These are the activations of a small neural network, seen along a few directions. Each row is one input.
In each table, some parts of the input vary, and every possible input appears once, in random order.
A made-up example of a description, with smaller parts first: ring(8) and (point or ring(9) or (values(3) and line(4))).
Shared parts are said once, and a part with two or three values counts as separate values.
In the rows, zero is written as 128.

Other details of the inputs shift rows strongly along two fixed directions, in all tables alike. That doesn't count.

Rows:
r1: [113 160 122 155  85 130  99 160 122 139 138 137 111]
r2: [116 134 154 112 118 120 144 119 142 102 138 130 148]
r3: [129 131 125 130 111 137 122 138 125 128 136 124 119]
r4: [104 159 126 166  99 128 105 158 123 145 122 134 109]
r5: [128 117 142 113 133 123 137 119 135 125 143 130 138]
r6: [115 133 120 149 117 136 117 145 117 149 118 122 107]
r7: [144 103 122 129 157 143 134 116 110 140 126 102 114]
r8: [109 151 132 150  86 137 107 147 124 159 134 141 118]
r9: [102 160 131 171 101 130 101 150 115 149 129 139 107]
r10: [120 145 114 143 113 125 108 133 125 158 115 143 127]
r11: [124 134 140 108 138 111 142 109 144  99 120 137 155]
r12: [110 182 123 149 101 112  97 151 136 108 123 154 127]
r13: [145 107 121 109 140 140 138 114 129 115 115 112 135]
r14: [147  97 119 128 132 135 132 124 120 182 138 116 120]
r15: [127 141 120 143  99 131 118 146 121 145 135 128 111]
r16: [141 111 121 134 149 130 139 117 110 142 128 105 109]
r17: [135 134 124 118 140 115 128 128 135 106 135 136 131]
r18: [121 117 140 106 155 127 152 126 138  81 126 126 145]
r19: [137 127 114 136 119 130 117 143 118 150 143 128 111]
r20: [137 102 104 140 142 141 133 140 116 164 121 115 114]
r21: [127 132 123 131 130 126 118 126 134 146 131 144 134]
r22: [134  88 140  94 166 134 165 104 130  95 117 103 137]
r23: [116 133 124 154 119 140 112 135 115 154 127 122 108]
r24: [112 142 132 142 119 127 129 141 128 125 122 125 119]
r25: [136 135 122 119 137 124 124 123 136 105 118 135 138]
r26: [132 115 141 100 154 117 144 107 142 107 132 137 151]
r27: [120 139 117 148  98 137 109 138 119 171 115 131 121]
r28: [158  77 106 130 166 149 140 112  94 176 120  91 100]
r29: [148 107 118 121 137 134 130 129 121 146 140 120 116]
r30: [101 151 156 125 125 123 131 133 144  71 123 135 139]
r31: [113 156 157 121 110 113 130 135 147  66 143 137 144]
r32: [113 169 116 159  85 128  95 156 122 139 120 139 115]
r33: [132 119 135 100 150 121 144 102 139 105 117 133 152]
r34: [137 133 102 146 107 136 115 140 116 163 116 119 111]
r35: [131 126 128 128 113 135 123 137 124 127 133 126 121]
r36: [127 138 144 136 143 121 132 126 121 103 133 118 125]
r37: [133 144 115 135 124 124 114 134 127 125 117 141 127]
r38: [143 117  96 141 115 148 115 134 111 171 114 115 108]
r39: [131 115 124 139 108 139 124 133 119 175 130 121 120]
r40: [121 133 154 108 130 113 147 118 145  99 147 136 149]
r41: [127 109 155  96 136 133 151 106 144  95 134 124 152]
r42: [116 160 152 121 118 105 132 137 146  74 152 145 140]
r43: [118 169 128 137 113 109 114 140 142  99 122 149 133]
r44: [139 132 120 120 140 115 134 126 136 117 135 134 127]
r45: [121 140 144 114 136 106 137 116 146 102 136 146 149]
r46: [129 133 113 148 118 125 112 137 124 176 131 142 121]
r47: [112 145 137 150 118 122 124 132 122 127 132 128 118]
r48: [171  37  85 114 172 170 156 107  94 210 105  73  94]
r49: [123 158 140 125 129 103 122 134 147  79 141 149 142]
r50: [125 135 131 144 137 127 121 131 114 126 131 117 114]
r51: [122 118 153 114 149 127 149 105 133  83 132 119 137]
r52: [111 173 138 145  99 119 102 157 136 111 150 151 125]
r53: [144  82 107 121 160 150 143 127 117 154 116 109 120]
r54: [136 132 115 136 115 131 121 133 125 133 118 120 124]
r55: [138 116 114 127 136 128 129 117 128 158 114 127 134]
r56: [149  72 140 100 176 131 169  88 124 112 127  92 134]
r57: [160  55  96 109 174 147 164 114 111 169 114  91 114]
r58: [117 133 109 154 121 137 115 157 115 157 122 131 112]
r59: [129 106 150 108 155 124 151 104 128  94 129 109 135]
r60: [135 112 143 113 164 127 150 105 122  90 132 109 131]
r61: [117 144 126 148  99 130 112 136 126 158 117 133 127]
r62: [124 131 136 130 118 128 123 132 130 144 143 137 129]
r63: [137 139 105 143 123 130 106 143 123 155 131 141 113]
r64: [137 114 116 123 141 130 129 119 127 157 130 134 130]
r65: [139 117 123 115 132 133 136 118 126 113 116 119 133]
r66: [129 116 144 114 133 124 137 119 135 126 141 133 139]
r67: [135 138 109 141 125 124 111 142 124 148 132 142 115]
r68: [132 113 139  99 153 119 146 100 142 101 116 133 156]
r69: [107 169 123 159  98 116  95 150 129 153 135 162 124]
r70: [124 127 146 118 128 126 131 123 138 119 143 137 142]
r71: [125 114 145 111 123 133 142 116 132 122 132 126 139]
r72: [124 120 149 101 136 125 147 105 141  96 118 126 156]
r73: [125 132 150 105 125 126 138 123 142  72 139 127 143]
r74: [119 125 147 116 117 128 136 122 135 117 135 126 139]
r75: [149 100 132  94 156 128 151 112 134 101 145 114 136]
r76: [114 149 148 112 133 115 130 114 149  84 120 151 160]
r77: [118 134 149 108 125 117 146 110 145  93 121 127 156]
r78: [117 143 125 143 103 140 111 135 126 156 115 135 130]
r79: [145 117 122 127 131 128 128 134 125 141 143 121 118]
r80: [101 170 129 160  81 131  97 148 127 152 119 149 126]
r81: [148 124  93 140 128 138 112 134 115 169 113 126 110]
r82: [116 173 133 141 111 108 108 143 144  91 123 151 137]
r83: [131 139 136 107 146 111 135 121 145  79 139 140 143]
r84: [150  76  92 135 152 154 138 133 103 188 113 108 106]
Description of these inputs: line(6) and (line(4) or (values(2) and ring(5))).
Q: The inputs of r39 and r2 match in every part but the line(6) part. If r54 is changed in the same way as r39 into r2, which row does it become?
A: r34
Q: The inputs of r38 and r13 match in every part but the line(6) part. If r48 is changed in the same way as r38 into r13, which row does it become?
A: r30
Q: Change only the values(2) part in r78. List by row number the other rows that result.
A: r13
Q: Change only the line(6) part in r12. List by row number the other rows that result.
A: r25, r37, r43, r81, r82

Rows:
r85: [110 131 157 123 146 132 147 131 127  51 123 108 130]
r86: [ 66 214 166 163  69 100  98 157 149  89 128 173 149]
r87: [140 146  89 155 100 137  94 141 111 190 113 135 108]
r88: [139 132  92 147 120 132 105 144 119 176 114 136 108]
r89: [106 156 149 152 115 121 125 154 122  88 146 120 112]
r90: [126 156 111 156 103 120 100 160 128 155 137 149 115]
r91: [147  87 133  92 173 122 161 100 136 117 137 117 138]
r92: [148 116  89 138 113 140 119 136 115 186 110 120 115]
r93: [158  76 114  83 160 143 159 100 131 121 110 106 144]
r94: [106 152 148 143 129 124 130 139 122  72 124 116 115]
r95: [116 154 135 162 120 129 112 146 109 113 143 119 100]
r96: [153  77 121  82 178 134 160 100 136 101 113 112 148]
r97: [124 149 128 145 130 117 114 134 127 145 143 148 124]
r98: [113 147 154 128 118 116 125 118 135 117 142 143 144]
r99: [117 127 157 117 153 120 159 122 131  43 125 104 136]
r100: [155 120  93 144 130 135 105 135 113 187 134 130 106]
r101: [150  79 111 122 136 146 139 112 110 204 129 107 111]
r102: [146 113 137  90 139 117 154 112 145  90 138 123 152]
r103: [108 141 122 162  88 143 101 155 114 194 135 143 111]
r104: [103 163 129 165  73 137  91 164 125 162 138 150 114]
r105: [105 174 156 116 126  94 129 133 163  39 127 158 164]
r106: [140 140  95 150  91 137 101 151 115 192 134 136 102]
r107: [ 74 217 151 164  89  97  93 161 150  85 130 181 138]
r108: [156  93 120  82 155 129 157  96 137 109 115 111 145]
r109: [122 105 129 121 131 143 138 117 123 152 113 121 134]
r110: [163  48 110  94 169 150 165  84 114 184 106  88 125]
r111: [120 167 130 135 124 110 107 133 140  98 124 155 139]
r112: [116 146 155 118 110 117 128 125 146  95 143 138 142]
r113: [123 138 146 117 127 122 128 108 141  97 121 130 149]
r114: [137 112 102 147 110 145 116 133 114 192 110 114 112]
r115: [137  95 160  75 174 117 171  71 145  73 119 115 170]
r116: [ 99 164 147 151  89 116 112 146 136 136 142 151 134]
r117: [171  55 130  53 179 140 182  85 138  96 132  98 155]
r118: [135 143 153  92 137 108 142 107 151  60 144 139 160]
r119: [115 123 145 106 157 122 148 116 144  82 121 137 153]
r120: [120 142 147 111 156 107 139 107 144  77 126 143 155]
r121: [104 184 133 172  72 124  81 156 126 154 142 156 117]
r122: [127 135 129 123 129 124 122 140 138 111 138 145 135]
r123: [144  92  86 149 113 167 112 136 100 227 105 108  98]
r124: [143  97 110 146 140 149 132 137  96 161 135  88  82]
r125: [145  84 114 115 158 142 144 121 118 164 135 119 122]
r126: [108 167 124 179 110 132 101 153 103 125 122 123  94]
r127: [139  92 113 145 140 159 132 143  96 160 134  90  87]
r128: [136 138 103 146 114 127 104 149 124 168 136 141 108]
r129: [136 110 124 123 146 122 141 126 130 143 138 128 129]
r130: [105 158 181 102 116 101 144 120 164  36 147 144 170]
r131: [132 117 115 132 144 125 134 127 127 149 117 128 128]
r132: [159  74 104 111 144 151 143 103 116 179 108  96 119]
Q: What is each input in this table made of?
A: values(2) and line(4) and (point or ring(5))
Q: The inputs of r102 and r92 match in every part but the values(2) part. If r100 is changed in the same way as r102 into r92, which row does it become?
A: r111
Q: The inputs of r107 and r91 match in every part but the values(2) part. If r113 is changed in the same way as r107 into r91, which row does it become?
A: r121
Q: Change only the values(2) part in r105. List by row number the other rows that result.
A: r90
Q: List by row number the other rows that have the values(2) part and the line(4) part in common with r107.
A: r88, r94, r108, r110, r132
Q: Change only the line(4) part in r102. List by row number the other rows that result.
A: r106, r117, r118

Rows:
r133: [116 154 145 140 117 122 117 143 128  97 150 133 121]
r134: [ 99 163 147 158  78 131 102 152 125 145 147 145 121]
r135: [144  85 151  83 181 128 177 102 132  50 131  94 142]
r136: [100 157 153 124 105 121 127 129 144  80 119 138 150]
r137: [153 103 122  90 176 117 157 109 142  94 132 129 148]
r138: [157  90  88 132 148 150 131 127 104 166 106  95 101]
r139: [ 95 164 136 163  81 136 104 155 122 140 123 139 118]
r140: [105 151 145 137 115 120 121 128 137 121 120 143 140]
r141: [124 179 108 155 100 115  93 156 128 136 130 156 114]
r142: [106 151 173 112 140 109 145 129 147  30 149 130 141]
r143: [146 103 141  87 132 119 151 106 150 113 144 127 156]
r144: [152  81 148  80 195 118 178  87 135  69 136 103 150]
r145: [153 107  97 132 144 142 127 128 111 154 110 106 110]
r146: [100 189 121 179 101 116  85 166 124 133 122 157 110]
r147: [155 103  85 134 114 147 115 127 109 223 116 122 108]
r148: [ 96 156 162 127 118 109 131 123 144  91 130 147 151]
r149: [ 91 179 159 133  99 111 118 127 151  77 120 156 154]
r150: [110 153 142 131 104 125 121 130 138 110 117 136 144]
r151: [170  55  92  99 163 149 151 102 118 206 119 107 126]
r152: [132  78 165  75 162 133 181  92 139  69 129  98 155]
r153: [128 169 116 149  93 114  97 159 135 133 148 154 120]
r154: [151 112  80 153 134 146 111 135 101 193 105 114  93]
r155: [169  59  92 118 171 159 153 114 100 165 111  77 100]
r156: [162  99 111  86 175 118 144 102 144 107 122 135 151]
r157: [143 108  87 159 139 141 113 139  97 201 118 114  90]
r158: [106 172 133 167 103 121  99 156 121 129 150 144 109]
r159: [105 137 183 100 133 111 151 107 153  58 150 135 163]
r160: [104 185 125 148  82 113  85 150 148 147 127 183 145]
r161: [136  89 124 131 125 153 138 125 110 182 132 103 107]
r162: [132 109 108 158 113 145 116 136 104 220 127 121 103]
Q: The inputs of r153 and r143 match in every part but one. If r135 is changed in the same way as r153 into r143, which row does it become?
A: r152
Q: What is each input in this table made of?
A: values(2) and (line(4) or ring(11))
Q: Change only the ring(11) part in r136. List by row number the other rows that result.
A: r134, r139, r140, r148, r149, r150, r152, r159, r161, r162
